A small network was shown many inputs. Here are its activations along a few directions, one row for each input.
Each table varies a few parts of the input and shows all the possible inputs, shuffled.
Descriptions start from the smaller parts, as in this example, which fits no table here: one of 5 places around a ring, together with either a single point or one of 9 places along a line or (one of 3 separate values, together with one of 4 places along a line).
Shared parts are said once, and a part with two or three values counts as separate values.
In the rows, zero is written as 128.

Other details of the inputs vary at random and push rows far along two fixed directions, the same in every table; ignore that.
These rows show it; all are for the same input, with only those details redrawn:
[212 144  95 136 225  62 136 123 139 145 186]
[174 168 143 155 116 141 159 174 111 143  28]
[237 173 105 132 221  83 157 137 130 161 162]
[244 159  87 126 252  58 147 119 141 157 210]
[160 112  94 142 193  61 113 126 145 127 162]
[201 169 127 146 163 116 159 156 121 150  86]
[149 124 111 147 156  89 118 145 135 124 108]
[154  95  78 133 216  37  91 112 157 120 205]

Rows:
R1: [119 116 143 161  77 163 139 159 137 131  47]
R2: [194 146 122 141 125 176 138 155 136 126 132]
R3: [ 42 110 155 140  48 111 118 148 108 114  71]
R4: [ 40  76  97 119 105 116  81  97 146 110 159]
R5: [133  88  84 128 115 144  81 154 145  87 140]
R6: [141 163 145 110 112 185 147 123 122 153  96]
R7: [ 48  49 130 115  88 156  83 120 130 102 111]
R8: [ 65 116 139 137  91 160  97 127 130  89 126]
R9: [101  77 118 113 157  87 102  83 146 110 194]
R10: [ 52  86 115 115  86 139  95 130 118 130 126]
R11: [141 152 154 134 110 204 149 144 101 111  97]
R12: [108  88 112 104 147 130 107  96 135 122 174]
R13: [177 149 127 137 102 197 166 167 137 157  75]
R14: [148 156 126 123 154  73 152  97 127 141 181]
R15: [ 69  89 165 129  58 164 124 138 112 109  51]
R16: [ 25  59  93 113 107 106  66 103 145 115 176]
R17: [111 159 137 138 104 177 139 137 112 115 114]
R18: [ 40  81 114 116  98 125  77  99 149 108 147]
R19: [158 192 184 127  99 140 181 134 113 145  67]
R20: [181 163 154 167 124 133 171 158 127 151  67]
R21: [123 143 153 127 112 187 126 131 119 112 116]
R22: [190 196 150 120 148 193 163 130 111 139 133]
R23: [145  86  60 103 168 122 104 137 161 124 170]
R24: [100 133 132 131 103 162 123 152 100 125 132]
R25: [110  82 119 114 161 143  97 111 126  92 198]
R26: [158 172 196 128  91 156 192 153  96 145  44]
R27: [ 84 119 156 119  65 189 122 131 126 130  58]
R28: [ 34  76 117 130 104  52  79 103 139 103 172]
R29: [145 170 182 125 103 131 168 127 122 140  83]
R30: [ 41  83 111 129  91  99  92  98 138 105 146]
R31: [175 182 154 116 127 157 172 120 113 156 106]
R32: [144 140 120 114 145 105 142 119 109 158 179]
R33: [176 151 146 111 180  80 163 101 129 138 185]
R34: [139 148 128 117 145 105 137  96 134 139 171]
R35: [186 176 157 113 141 150 172 112 119 159 124]
R36: [150 123 110 148 155  94 119 146 135 125 107]
R37: [110 154 133 132 106 169 129 147 109 129 129]
R38: [208 134  81 121 206 101 139 130 144 149 180]
R39: [ 32  67 103 123 103  84  75 101 139 109 173]
R40: [ 70 148 180 143  43 131 139 138 121 112  37]
Question: What is each input in this table made of?
Answer: one of 4 places along a line, together with either one of 2 separate values or one of 8 places along a line
Question: The inputs of R30 and R14 match in every part but the place on the line of 4. If R38 is changed in the same way as R30 into R14, which row does it become?
Answer: R36
Question: The inputs of R12 and R33 match in every part but the place on the line of 4. If R6 is changed in the same way as R12 into R33, which row does it become?
Answer: R19
Question: Start at R25 and move only the place on the line of 8, one step at a time. The first step leads to R11. Which rows follow, in order?
Answer: R21, R22, R8, R17, R37, R24
Question: Change only the place on the line of 4 in R34. List by row number the other rows that result.
Answer: R8, R18, R40

Rows:
R41: [ 92 132 133 125  97 145 126 125 122 131 125]
R42: [187 173 138 130 134 137 171 151 118 166  75]
R43: [180 170 154 116 132 158 170 129 110 147 110]
R44: [131  77  75 124 198  88  80 104 162 101 224]
R45: [246 198 128 128 203 110 182 124 124 164 178]
R46: [147 146 138 142  99 148 151 168 112 143  51]
R47: [112  91 103 132 187  53  87 100 145 100 223]
R48: [ 34  82 120 124  95 116  81 112 129 101 152]
R49: [ 42  84 138 133  71 126  89 118 144  90 101]
R50: [139 167 152 148  74 161 163 170 111 150  14]
R51: [ 39  89 140 136  66 131  89 126 139  88 104]
R52: [177 120 109 116 212  74 125  98 141 132 211]
R53: [115 132 125 116 124 134 132 109 127 137 150]
R54: [142 136 134 140 134 116 135 125 135 127 119]
R55: [125 131 155 140 103 142 139 142 127 128  65]
R56: [131 136 154 148  96 157 144 156 117 123  56]
R57: [113 139 167 133  68 190 151 155 107 122  49]
R58: [ 88  83  92 135 151  59  81 118 137 105 176]
R59: [123  90  84 112 175 114  85  99 150 122 234]
R60: [ 84  93 114 108 135 108 103  92 140 127 183]
R61: [101 139 161 130  57 198 151 154  98 133  50]
R62: [226 189 139 104 193 132 179 107 122 168 178]
R63: [ 84  88 116 128 108 152  86 133 141  97 130]
R64: [239 210 133 106 211 123 183 112 110 165 211]
R65: [166 122  82 125 179 113 119 131 142 131 170]
R66: [ 60  72 121 139  89 102  91 140 138 107  80]
R67: [227 223 151 144 118 163 205 173 100 177  50]
R68: [ 35  69 128 120  73 134  86 114 132 101 117]
Question: The inputs of R56 and R61 match in every part but one. If R52 is changed in the same way as R56 into R61, which row does it become?
Answer: R68
Question: What is each input in this table made of?
Answer: one of 4 places along a line, together with either a single point or one of 6 places along a line
Question: List by row number the other rows that have the place on the line of 4 in common with R64.
Answer: R43, R49, R51, R57, R62, R63
Question: List by row number the other rows that have the place on the line of 4 in common with R66.
Answer: R42, R46, R50, R58, R65, R67
